These are the activations of a small neural network, seen along a few directions. Each row is one input.
In each table, some parts of the input vary, and every possible input appears once, in random order.
A made-up example of a description, with smaller parts first: ring(8) and (point or (values(2) and line(4)) or ring(11)).
Shared parts are said once, and a part with two or three values counts as separate values.

Table:
R1: [-25   3  33 -22  40  20  -4 -14  10   0  54 -18  -1   9   7   1  15  25
  52]
R2: [  6 -27   0  -6  13  14  24 -43  13 -24  17 -22  47 -36 -14  -3 -41   4
  12]
R3: [ -2 -13 -19 -10 -39   5  23  11  -3  13  35  28 -20   9   0   7 -25 -31
  67]
R4: [ 14 -33 -17  41   4  -5  12  -6  13  -2  15  -3 -39   6  20  39   5   8
 -65]
R5: [-11  22  -9  16  25   1 -13  53  37 -31 -27  14 -16  38 -19 -31  -5  -9
  -6]
R6: [  4  13  23   3  -1   2  14   7 -27   0  18  29 -18  35  15  22 -24 -41
  64]
R7: [ 11   0 -17  29  28   2   9  -3   1 -26   7 -19 -37  19  44  35  -2 -23
 -52]
R8: [  -8   41   35  -49 -105  -37   26  -32    8   93  -80  -46   20  -28
   31  -61  101   42    7]
R9: [-14  -9 -20   1  -2 -14 -20 -34  -7 -53   2 -12  38 -25 -14  51 -42  -9
 -17]
R10: [  2  -5  47  -8  45  12  19 -28   9 -31  13  -2  43 -23  26   9 -33  -9
   2]
R11: [ 18 -28 -24  48  13  14  -9  -2 -11   0   1 -45 -24  -7   2  44 -13  -7
 -45]
R12: [-16   7  -4 -30  19 -26  13  -8  30 -68  14 -22   7  -2  -7  49 -24 -12
 -23]
R13: [ 17   1   8  18  -7  21   6  15 -40  27  22  16 -11  -4 -26  33 -20 -31
  64]
R14: [  1  60  41 -28 -81 -27  -1 -38 -17  96 -84 -53  40 -40  17 -53 110  30
   5]
R15: [ 65  -2 -17   6  -5   4 -25  40 -16 -10   9  30  -1  37 -30   0  11   2
  11]
R16: [ -1  78  73 -45 -67 -18  12 -34   5  89 -94 -49  19 -18  46 -47 101  13
   4]
R17: [-12 -21 -25  25  31 -12 -17   8 -44  -5  -8   0 -33  -7 -30 -27  -2  11
 -51]
R18: [-32 -31 -32   6  15  -2 -19  14 -19  -5   8  26 -24 -10   5 -42  11 -11
 -51]
R19: [ 49  18 -11 -14  29 -14 -19  42   8  -6   8  34  -8  51  -7  -3   7  -7
  18]
R20: [ -5  -9   7  -8  10  30   1 -44  -4  20  40  -7  -7  -7 -24   8 -13  34
  42]
R21: [ -6  -7 -20  22 -15   8 -11  42  42 -18 -21  41 -18  24 -23 -31  -6   2
 -19]
R22: [-27 -27  -3 -10  -6  -8 -17 -19  23 -41  15   6  35 -22   0  48 -20 -16
 -27]
R23: [-26  -2  -9   4  52 -13 -19  26 -30 -24   2   4 -33   5  12 -36  14 -14
 -46]
R24: [-10 -24  22  -1  16   9  43  -7   4  -9  16  -3  45 -40   6  16 -47  19
   1]
R25: [ 15   0 -22  39  -2   3 -33  23  16 -23 -40  25 -17  13 -36 -27 -21  12
  -5]
R26: [-35 -10 -12 -27  -1  35  21 -23  15  24  50   7   1  -8   1  -2 -11  22
  46]
R27: [ 30   3 -28  -1  -9  -4 -16  54 -15  15   9  41  12  31  -3   2 -26  -2
  13]
- The inputs of R5 and R25 match in every part but one. If R23 is changed in the same way as R5 into R25, which row does it become? => R17
- What is each input in this table made of? => values(3) and (point or ring(8))
- Change only the values(3) part in R1. List by row number the other rows that result. => R20, R26
- A walk changes only the ring(8) part. It starts at R24 and steps to R22. List the rest of the walk in order. => R4, R18, R21, R27, R3, R26

Table:
R28: [ 11  15  39 -23  -6   9  21 -26  14  19   4  -6  27  -3   1  -1  15  11
  43]
R29: [ -6   8   3   4 -18  -5 -17  15  -6  16 -31  -3   6  -8 -10 -38  20  14
 -17]
R30: [ -2  11   3  -1 -27  -5   3 -13   5  15 -40 -11  12 -23  15   2  17  11
 -31]
R31: [  8  20   3   5 -25  -6 -18  31 -22  40 -22   4 -25  22  12 -18  21  -1
  10]
R32: [-10  21  14   2   2  -2 -18  14   2   8 -37   0   1   5  -2 -37  24   8
 -10]
R33: [   7  -71  -66   39   68   17  -11   31   14 -108   85   62  -31   25
  -35   52 -110  -25  -12]
R34: [ -1  14  13  -6  -9  -9   4 -10  11  11 -43 -17  21  -9  24  -5  18   2
 -26]
R35: [  1   7  32 -22 -13  12  21 -26  -2  38  20 -15  16 -14   6  -2  10  16
  37]
R36: [  13  -65  -61   31   94   18  -14   27   11 -114   87   49  -23   31
  -30   55  -96  -37  -10]
R37: [-11   8   5   7 -12  -1  10 -20  -7  24 -25 -31   4 -17  23  -2  26   5
 -31]
R38: [-19   7  18 -20 -18  -6  24 -35   3  20   2 -26  -5 -17  19   2  24   3
   6]
R39: [ -6  20  19 -31 -10 -13  20 -26  10   9 -15 -25  15 -16  12   5  27  -2
   8]
R40: [  -3  -74  -68   46   85   20  -12   23    3 -100  101   46  -39   32
  -27   53  -98  -31  -13]
R41: [ 20  29   7   1 -15 -11 -23  30 -15  24 -32  -7  -1  26  -3 -17  25  -8
   7]
R42: [-17   8   1   3  -4  -2 -13  13 -14  28 -22 -10  -9  -4   4 -42  22  14
 -11]
R43: [ 14   5  30 -23 -24   8  23 -28   2  27  11  -3  26 -22  -5  -1  10  18
  38]
R44: [ 14  24  -5   6 -35 -12 -21  33 -16  32 -31  10 -11  15  -5 -10  24   3
   8]
R45: [-11  13  13 -17 -32 -14  20 -34   7  11 -12 -17  17 -25   2   5  20   0
   4]
- What is each input in this table made of? => values(3) and (point or line(5))
- A walk changes only the line(5) part. It starts at R41 and steps to R32. List the rest of the walk in order. => R34, R39, R28
- Which other rows agree with R30 in the values(3) part? List them by row number. => R29, R33, R43, R44, R45

Table:
R46: [ 30  17  53 -33 -33 -14 -14  18  24   4 -38  23  55  -1 -37 -19  15  18
  28]
R47: [ 22 -51 -63  11  19  17  -5 -36 -20 -48  46  -1 -18 -35 -32  72 -49   3
 -12]
R48: [ 11  -7  25   0 -30   9  14  -2 -38  91  10 -53 -13 -19  28  -2  32  30
  14]
R49: [-35  22  50 -64   1   2  37 -48   2  28   5  -7  21 -58 -14 -30  41  27
  53]
R50: [ 44  51  14   6 -25  -5   2  30  47 -32 -57  23  57   9  13   6  15 -17
  -1]
R51: [ 36 -41 -83  25  20  22 -43  41 -18 -50   9  53 -23  25 -45  44 -53  -5
 -17]
R52: [ 19 -32   3   4  39   0  -9  40  12 -20  64  49 -59  53  -1  38 -60 -37
  65]
R53: [ 23  26  23 -10 -26 -22  36 -43  47  -6 -30  -9  54 -48  35  45  24   8
  -9]
R54: [-18 -16 -19  43 -56 -21 -25  54 -39  55 -52   3 -34   2   1 -41  20  -1
 -21]
R55: [-25   8  -9  -8 -50 -20  -1 -49 -23  28 -34 -38 -15 -35  49  -5  42  -1
 -72]
R56: [ 14  20  56 -54 -47 -16  30 -60  39   7   4 -18  65 -49  -8  -2  14  33
  26]
R57: [ 17 -39 -24  -5  -2 -18  25 -28   0 -27  92  -2 -15  11 -24  73 -30 -11
  34]
R58: [-11  49  15 -30 -19 -21  33 -44  24 -12 -47 -72  22  -3  39  22  19 -14
 -57]
R59: [-19  56  42 -47  -3  12   3  19   3  19 -20  46  28  -1 -29 -63  29  13
  55]
R60: [  6  53  -4 -20  -7 -18  -8  36  22 -17 -85 -34   9  53  23 -13  25 -30
 -55]
R61: [ -7 -31  11 -20  25  18  35 -35  20 -18  96  17 -30  23  24  60 -54 -18
  61]
R62: [-13 -58 -49  20  69  14  20 -38  -5 -54  37  -3  -6 -20  18   6 -51   0
 -48]
R63: [  3  41  21   3   5   2 -33  20 -26  61 -40  -8 -21  33 -12 -57  48  16
  60]
R64: [-15  49  29 -12  -1   6  10 -61 -14  69   8 -44  -2 -12  12 -35  47  30
  67]
R65: [-64 -48  -2  29  81  29   0 -17  27 -62  37   0   9 -32  -8  -3 -31  23
 -50]
R66: [ 34  12  15  19 -32  21 -18  67 -41  81 -20  -4 -12  33  12 -34  26  15
  18]
R67: [-43 -32 -13  54  99  11 -46  60  18 -68  16  40 -12   0 -24 -29 -45  -5
 -38]
R68: [  8 -34 -42  44  67  18 -16  32 -13 -74  14  37 -13  35 -20 -23 -45 -20
 -45]
R69: [-10  33 -11  14 -41 -12 -46  23 -32  16 -60   2 -20  14  24 -32  37 -32
 -67]
R70: [-45 -13 -12  18 -62  -8  24 -24 -21  67 -14 -31  -7 -31  25 -18  21  16
 -25]
R71: [ 38 -33 -27  13  10  -6  -5  44   3 -37  57  33 -22  54 -49  42 -36 -41
  37]
- What is each input in this table made of? => values(2) and (line(5) or ring(8))
- The inputs of R54 and R70 match in every part but the values(2) part. If R71 is changed in the same way as R54 into R70, which row does it become? => R57
- Change only the line(5) part in R51. List by row number the other rows that result. => R52, R67, R68, R71
